Each row below holds a small network's activations on one input, seen along a few directions.
Each table varies a few parts of the input and shows all the possible inputs, shuffled.
A made-up example of a description, with smaller parts first: one of 4 places along a line, together with either a single point or one of 11 places along a line or (one of 3 separate values, together with one of 8 places around a ring).
Shared parts are said once, and a part with two or three values counts as separate values.
(in the rows, 128 means zero)

Rows:
row 1: [136 117 124 127 139 119 120 135 136 118 126 126 133 112 123]
row 2: [135 161 146 135 112 104 163 117  89 177 124 138 116 189 156]
row 3: [127 125 128 128 134 124 125 130 139 126 122 129 130 115 123]
row 4: [122 136 131 132 121 116 136 126 126 143 123 126 127 140 140]
row 5: [115 118 135 123 128 132 125 127 128 118 116 122 135 119 126]
row 6: [133 155 136 135 116 103 152 125 108 166 125 138 117 161 152]
row 7: [138 157 151 135 111 106 166 117  92 172 128 143 119 190 153]
row 8: [103  83  95 117 167 202  69 122 166  45 137 117 143  23  57]
row 9: [139 148 137 132 112 106 149 130 109 160 128 134 117 169 155]
row 10: [133 107 118 124 138 134 107 140 148 102 130 120 134 101 115]
row 11: [141 129 128 133 123 115 131 135 136 137 131 128 125 142 137]
row 12: [105  73  95 105 159 220  59 127 168  28 142 102 146  30  60]
row 13: [131 133 128 131 120 117 132 132 137 139 130 127 126 139 140]
row 14: [127 161 152 134 113 103 169 111  79 174 124 141 123 186 156]
row 15: [136 147 141 136 114 108 152 125 107 160 128 135 120 175 150]
row 16: [127 110 118 125 136 135 108 138 151 102 132 125 134  92 115]
row 17: [128 115 116 125 134 133 110 138 157 109 132 124 132  96 118]
What is each input in this table made of?
> either one of 2 separate values or (one of 3 separate values, together with one of 5 places along a line)
What sort of input is row 4?
> one of 3 separate values, together with one of 5 places along a line

Rows:
row 18: [116 130 122 126 133 152 122 114 117 119 132 125 128 120 116]
row 19: [ 97 127 117 121 139 168 110 109 112 108 122 119 129  96 106]
row 20: [ 96 125 119 121 138 164 112 109 112 107 121 118 132  97 108]
row 21: [155 144 149 140 110  64 163 144 126 174 123 141 124 179 169]
row 22: [125 130 132 130 125 126 135 122 118 132 131 127 132 143 131]
row 23: [140 138 140 132 120 107 147 129 113 150 127 134 124 159 145]
row 24: [113 127 123 125 134 149 122 114 113 117 129 122 131 119 117]
row 25: [136 136 143 132 117 102 149 130 116 149 125 133 128 161 148]
row 26: [132 137 130 128 124 132 136 123 115 137 133 131 123 146 131]
row 27: [141  67  83 114 157 174  51 170 246  41 143 115 136  10  71]
row 28: [158 147 148 137 111  69 162 144 121 174 123 143 121 178 168]
What is each input in this table made of?
> either a single point or (one of 2 separate values, together with one of 5 places along a line)
Change only the choice among 2 separate values in row 24. List by row number the other rows that result.
> row 18
